Each row below holds a small network's activations on one input, seen along a few directions.
Each table varies a few parts of the input and shows all the possible inputs, shuffled.
Descriptions start from the smaller parts, as in this example, which fits no table here: one of 4 places along a line, together with either a single point or one of 9 places around a ring or (one of 2 separate values, together with one of 5 places around a ring).
Shared parts are said once, and a part with two or three values counts as separate values.
In the rows, zero is written as 128.

Other details of the inputs shift rows strongly along three fixed directions, in all tables alike. That doesn't count.

Rows:
x1: [159 112 120 109  69 126 160 180 100 153 117]
x2: [142 106 134 139  89 119 155 123 123 142 131]
x3: [164 131 100  80  56  83 113 159  93 134  70]
x4: [117 104 189 135 186 163 140 145 150 100 174]
x5: [123  77  97  99 153 121 152 148 102 133 112]
x6: [104 104  79 121 106  73 133  64  84 162 105]
x7: [113  46 119 130 175 145 157 136 150  85 140]
x8: [156 156 117 140  93 119 139 132 143 138 117]
x9: [114 193  78 145 110  79  84  56 122 144 106]
x10: [133 118  93  88 121 127 118 170 101 104  97]
x11: [153 142 126 130  98 134 159 158 127 153 127]
x12: [108 161 123 155 182 113 146  79 145 169 147]
x13: [100 100 155 146 179 135 119  94 155  83 151]
x14: [103 121 120 129 180 141 132 123 126 120 145]
x15: [114  53 186 132 179 188 103 174 147  73 135]
x16: [129  81 110 109 152 129 153 174 119 122 127]
x17: [125 138 201 175 154 157 132  87 183 101 175]
x18: [ 93 149  87 147 204 119 113  50 144 116 118]
x19: [145 165 198 144 134 174  87 175 155 127 138]
x20: [132 109  48 104 117 128 124 132 103  94  74]
x21: [186 122 196  80  89 139 144 235 129 120 117]
x22: [130  50 116 100 145 166 158 173 109  84 120]
x23: [165 101 115  86  86 134 142 216 120 110 102]
x24: [167 131 113 101  65 112 118 177 131 111  98]
x25: [139 144 163 137 134 164  80 160 143 113 118]
x26: [ 96 185 135 159 193 125 126  55 143 160 156]
x27: [123  55  97 110 138 132 159 157 119 111 125]
x28: [107  85  40 121  88  73 126  80  95 131  91]
x29: [ 75 159  74 164 152 125  93  56  97 193 129]
x30: [156 172 107 107  45  81 119 156  96 176 104]
x31: [123  62  72 117 195 148 144 161 162  65 107]
x32: [113 117  58 117  77  66 133  99  70 180 106]
x33: [109  72 136 117 130 158 102 159  97 119 117]
x34: [116 117 104  99  73  77 104  85  73 134  92]
x35: [128 126  38 127 105 103 148 113 103 148  89]
x36: [131  84 170 112 129 159 134 164 138  81 148]
x37: [122 173 173 172 187 136 145 114 179 154 177]
x38: [ 86 154 100 144 140  91 121  27  96 177 137]
x39: [162 115 132  67  91 124 106 187 104  87  77]
x40: [ 92 113  98 142 196 154 139 100 141 111 150]
x41: [115 166 142 168 187 166 147  98 165 129 164]
x42: [ 89 140  91 158 189 154  94 101 127 144 120]
x43: [136 213 157 142  89 129 119 117 135 171 157]
x44: [145 197 152 150  87 115 138 127 147 184 157]
x45: [ 98  65  89 108 157 120 127 115 103  91 115]
x46: [103  97 149 148 171 147 123  94 165  77 153]
x47: [ 87 170  87 142 148  95 120  37  97 180 133]
x48: [161 193 183 110  38 144  91 200  87 195 124]
x49: [129  98 154 102 204 170 138 172 146  74 128]
x50: [150 125 132 136  52  98 139 114 115 147 118]
x51: [152 177 163 157  52 106 149 109 119 197 155]
x52: [131 140 184 153 113 109 134 109 146 149 166]
x53: [150 195 182 162 121 111 112 113 178 140 152]
x54: [128 137 215 173 162 173 145 102 180 109 189]
x55: [162 122 181  88  51 142 131 200 103 127 139]
x56: [ 97  94  68 145 182 129 155 100 137 132 137]
x57: [111 114 151 118 132 121 124  95 109 125 135]
x58: [141 221 136 135  71  91  89 103 123 164 124]
x59: [141 203 137 140  88 116 101 107 145 141 133]
x60: [101  53  67 110 144  86 133  85  97 109  89]
x61: [ 98  48  94 107 161 166 115 161  84 116 108]
x62: [133 119 117 161 178 144 142 114 181  89 129]
x63: [109  78  75 109 201 166 136 152 142  64 112]
x64: [162  70 217 105 113 143 142 212 152  79 144]
x65: [163 205 240 165 132 182 137 150 193 124 183]
x66: [143  96  96 110 145 155 128 157 139  60  91]
x67: [168 198 237 148 121 131 127 145 182 148 162]
x68: [142 122 134 102  69  90 142 133  83 176 119]
x69: [ 96 164  72 160 136 117 136  48 111 168 136]
x70: [110 181 124 173 174 133 103  55 185 107 149]
x71: [132 131  87  84  96 112 121 171  77 136  99]
x72: [181 178 184 114  56 111 118 190 142 146 129]
Each input here is: one of 8 places along a line, together with either a single point or (one of 2 separate values, together with one of 4 places along a line).
Question: The inputs of x5 and x12 match in every part but the place on the line of 8. If x1 is changed in the same way as x5 into x12, which row does it become?
Answer: x11
Question: List by row number the other rows that have the place on the line of 8 in common with x59.
Answer: x8, x18, x19, x20, x31, x58, x67, x72
Question: Start at x51 and move only the place on the line of 4, one step at a time. The first step leads to x27. Which rows follow, in order?
Answer: x32, x68
Question: List by row number the other rows that have the place on the line of 8 in common with x53.
Answer: x3, x9, x24, x25, x39, x62, x66, x70
Question: Change only the choice among 2 separate values in x10. List by row number the other rows that result.
Answer: x30

Rows:
x73: [118 145 134 167 136 124 144  81 130 183 151]
x74: [111 105 186 137 175 171 140 137 145 111 174]
x75: [149 121 186 122  99 123 147 177 131 157 148]
x76: [161 167 150 128  73 106  94 141 129 137 123]
x77: [137 182 187 168  74 129 106  99 126 175 149]
x78: [134 190 139 154  86 115  86 101 151 164 144]
x79: [165 112 101  63  91 122 133 206  71 139  81]
x80: [139 102 217 152 158 157 139 132 175  88 161]
x81: [149 159 102  91  95 112 136 139  81 155 106]
x82: [118  43 125 120 197 154 180 133 144  83 140]
x83: [ 96  94 117 152 166 106 133  58 134 135 138]
x84: [108  98  58 100 195 164 142 143 136  77  85]
x85: [117 133  87 129  66 111 115  90  73 149 103]
x86: [136 134 225 152 135 154 141 110 161 115 174]
x87: [150 144 111  83  92 143 121 198 115 126  77]
x88: [145 112 166 132  82 125 117 148 117 131 118]
x89: [125 156 130 129  79  86 149  95 105 170 146]
x90: [ 91 144 141 187 164 107 119  31 148 179 156]
x91: [122 168  59 135 105  85 106 113 109 152  85]
x92: [127 104  84  79  57  85 147 156  74 137 121]
x93: [150 115 157 135 162 191 132 201 181  96 152]
x94: [124 216 178 155 137 152  90 106 163 155 139]
x95: [114 178  94 147 116  85  91  76 123 135 107]
x96: [136 122 121 136 164 181 139 159 167  87 150]
x97: [116  87  59  90 147 124 113 147  98  61  78]
x98: [ 92 110 138 137 156 105 128  96 139 123 163]
x99: [108 154  39 135 141  93 126  77 113 115  96]
x100: [123  66  94 100 128 134 153 175  92 132 109]
x101: [157 222 166 145  68  92 115 131 144 154 132]
x102: [162 164 123  84  56 104 123 170 124 136  83]
x103: [ 96 124  45 168 137 107 135  53 104 160 108]
x104: [ 89 143  34 154 148 121  89  62 124 145 113]
x105: [149 126 214 127  98 170 135 157 129 123 153]
x106: [141 166 141 134 148 106 129 115 135 164 132]
x107: [159 182 187 159  50  95 138 102 137 169 150]
x108: [155  91 139 106  74 107 156 158 110 130 110]
x109: [166 230 185 134  56 134 117 169 130 149 135]
x110: [135  86 228 127 161 161 136 190 158 109 166]
x111: [102 159  34 145 146 107 111  95 107 140  88]
x112: [137 161 130 130  98 154 100 135 135 124 141]
x113: [157  97 110  88 107 136 111 181 109  77 101]
x114: [139 126 126 146  91 109 138 119 122 153 116]
x115: [ 98  75 155 128 182 141 128 149 150 102 161]
x116: [138  86 182 105 112 122 135 168 124 114 139]
x117: [160 160 123 106  61 131  96 170  95 131 105]
x118: [128 164 173 148  81 102 126  70 118 171 155]
x119: [ 93 112  69 147 126 110 116  61  89 163 103]
x120: [118 145 136 124 183 123 124  80 132 116 143]
x121: [102 143 109 180 207 130  96  73 171 125 140]
x122: [ 93 155  50 146 149 112  88  86 103 135  89]
x123: [174 154 164 125  91 124 126 182 150 122 130]
x124: [151  57 129  94 104 127 155 190 106 133 104]
x125: [126 135 171 127 182 165 108 153 179  97 124]
x126: [106 153  96 139 175  85 111  41 119 149 126]
x127: [118  86 130 136 173 161 167 123 134 123 149]
x128: [104 160  85 123 148 121 107  67 134 116 100]
x129: [118 130 179 143 147 115 154 130 166 130 186]
x130: [127 109 140 139 139 131 166 100 137 121 143]
x131: [148  72  54  90 122 122 123 202 104 101  72]
x132: [122  66 106 112 118 133 137 127 102  84 105]
x133: [150 114 112  80  40 111 147 180  60 159 110]
x134: [130 119 117  95  48 104 113 158  59 170 103]
x135: [118 134  75 140 146 129  92 116 117 129 105]
x136: [116  16  60  98 163 114 169 137 106  98  93]
x137: [105  90 183 138 213 188 170 166 175  84 197]
x138: [138  81 109 117 109 129 162 140 111  97 112]
x139: [173 206 174  98  48 122 125 165 137 140 115]
x140: [169 143 110  99  43 106 121 173 129 134 113]
x141: [131  76 203 138 198 154 173 166 181  92 175]
x142: [164 145 209 107 132 136 113 180 137 130 138]
x143: [149 166 186 131 169 135 152 117 160 124 165]
x144: [142 111 202 101  95 153 123 218 116 121 160]
x145: [119 119 174 141 222 198 123 166 174  50 146]
x146: [126 185 173 148  77  92 131 118 136 193 174]
x147: [145 117 191 121  91 148 124 165 115 152 138]
x148: [152 164 180 151 135 162 137 142 194 104 180]
x149: [111 155 173 182 139 118 118  56 153 170 155]
x150: [115  59  58 113 135 132 154 137  91 127  87]
x151: [106 159 104 149 190 131 124  92 174 131 114]
x152: [139 177 114 151 129 138 123 119 140 138 135]
x153: [121  21 103 119 191 154 168 163 139  86 106]
x154: [151 185 166 103  90 126 111 137  96 155 129]
x155: [120 118  72  96 142 113 107 127  76 141  87]
x156: [ 96 137  40 143 141 109 102  45 131 119 123]
x157: [119  98  58 127 105 124 148 108  84 126  98]
x158: [108  57  76 123 171 156 168 121 110 100 113]
x159: [107 144  88 175 186 133 121  80 186 132 149]
x160: [102 101 100 129 128 129 130  87  95 144 125]
x161: [135 182  98  92  64 124  94 130  92 145  81]
x162: [144  80 171 111 104 127 136 154 122 108 121]
x163: [141 104  84  63  90 114 106 167 103 100  59]
x164: [ 82 168 117 178 161 112 134  59 144 182 181]
x165: [162 143 147 125 124 140 136 167 152 100 135]
x166: [ 76 165 130 161 147 121 119  55 127 158 181]
x167: [146 105 210 103 102 142 142 180 126 107 157]
x168: [118  65  73 102 223 119 156 121 130  85 105]
x169: [146  99  73 108 134 143 123 190 114 109  92]
x170: [112  51  99 128 223 170 123 138 181  45 134]
x171: [113 182 162 179 179 132  94  98 174 127 146]
x172: [ 73 161 130 165 155 101 123  32 140 148 185]
Question: The inputs of x171 and x91 match in every part but one. If x162 is changed in the same way as x171 into x91, which row does it become?
Answer: x108
Question: The inputs of x110 and x75 match in every part but one. If x113 is changed in the same way as x110 into x75, which row does it become?
Answer: x165
Question: What is each input in this table made of?
Answer: one of 2 separate values, together with one of 5 places around a ring, together with either a single point or one of 4 places along a line or one of 5 places along a line
Question: Change only the place on the line of 4 in x148. List by row number the other rows that result.
Answer: x99, x139, x165
Question: Change only the place on the line of 4 in x112. List by row number the other rows that result.
Answer: x117, x145, x161
Question: Change only the place on the ring of 5 in x127. List by row number the other rows that result.
Answer: x73, x82, x124, x136
Question: Change only the place on the ring of 5 in x144. List by row number the other rows that result.
Answer: x98, x115, x166, x172
Question: Change only the choice among 2 separate values in x77. List by row number the other rows that result.
Answer: x103
Question: Change only the choice among 2 separate values in x169. List by row number the other rows that result.
Answer: x135

Rows:
x173: [126 127 106 122  81 115 100 117 103 125 102]
x174: [131 158 179 134 103 124 122 115 120 158 151]
x175: [107  86  79 135 177 110 154  88 137 103 123]
x176: [126 199 106 166 133 131 119  91 153 156 136]
x177: [153 115 123 107  64 102 146 156 106 150 117]
x178: [165 146 151 104 125 172 124 218 142 103 121]
x179: [136 102 194 101 115 160 105 189 109 111 132]
x180: [148 109 143 123 111 148 161 177 134 133 142]
x181: [111 110  57 125 120  88 138  90  97 156 105]
x182: [134 105 130 113  82 114 138 130 104 134 126]
x183: [139 138  90 112  85  92 128 122 111 130  99]
x184: [131  85 154 107 100 138 117 159 101 115 124]
x185: [142 136  70 115  76  92 127 126 106 142  90]
x186: [118 157 174 157 153 154  95 108 165 110 148]
x187: [129 107 149 123 181 178 147 184 139 114 143]
x188: [112  76 134 139 195 136 166 114 161  96 152]
x189: [130 166 181 162  86 120 111  90 136 154 157]
x190: [113 108 121 124 203 162 111 131 153  73 123]
x191: [127  91 130 122 170 165 153 173 132 116 135]
x192: [131 165 142 174 140 142 149 106 163 152 163]
x193: [146  92 109 112 112 119 149 159 124 115 111]
x194: [103 108  67 118 106  92 125  79  81 151 105]
x195: [121  97 147 118 176 134 149 140 137 109 140]
x196: [136 105 124 112 168 141 133 155 152  77 115]
x197: [126 125  77 114  91 103 118 111 100 128  94]
x198: [173 217 187 151  55 135 127 156 153 170 153]
x199: [123  90 103 106 132 106 149 128 109 123 117]
x200: [139  94 120 117 179 157 134 172 162  74 112]
x201: [102 112  65 107 145  93 128  98  89 141 100]
x202: [100 107  85 113  95 103 101  98  68 150 100]
x203: [126 175 134 162 116 122 141  97 136 181 158]
x204: [ 99 143 132 170 193 125 138  68 156 151 158]
x205: [ 97 151 131 165 200 128 129  73 154 150 154]
x206: [151 140 129 107 129 137 114 173 138 107 109]
x207: [102 160 125 167 188 137 111  61 168 116 143]
x208: [138 134  88  91 117 109 112 151 109 108  90]
x209: [152 213 213 135  66 135  72 140 135 149 144]
x210: [164 122 186 110  71 137 138 177 126 119 136]
x211: [ 98 143 142 170 122 116 114  52 131 156 158]
x212: [118 102 147 111 159 148 126 146 119 112 131]
Question: What is each input in this table made of?
Answer: one of 5 places along a line, together with one of 8 places along a line
Question: The inputs of x183 and x208 match in every part but the place on the line of 8. If x173 is changed in the same way as x183 into x208, which row does it become?
Answer: x209
Question: The inputs of x193 and x177 match in every part but the place on the line of 8. If x192 is changed in the same way as x193 into x177, which row does it become?
Answer: x180
Question: Change only the place on the line of 5 in x207. List by row number the other rows that result.
Answer: x176, x186, x196, x200
Question: Change only the place on the line of 8 in x207. List by row number the other rows that result.
Answer: x174, x182, x190, x194, x197, x210, x212
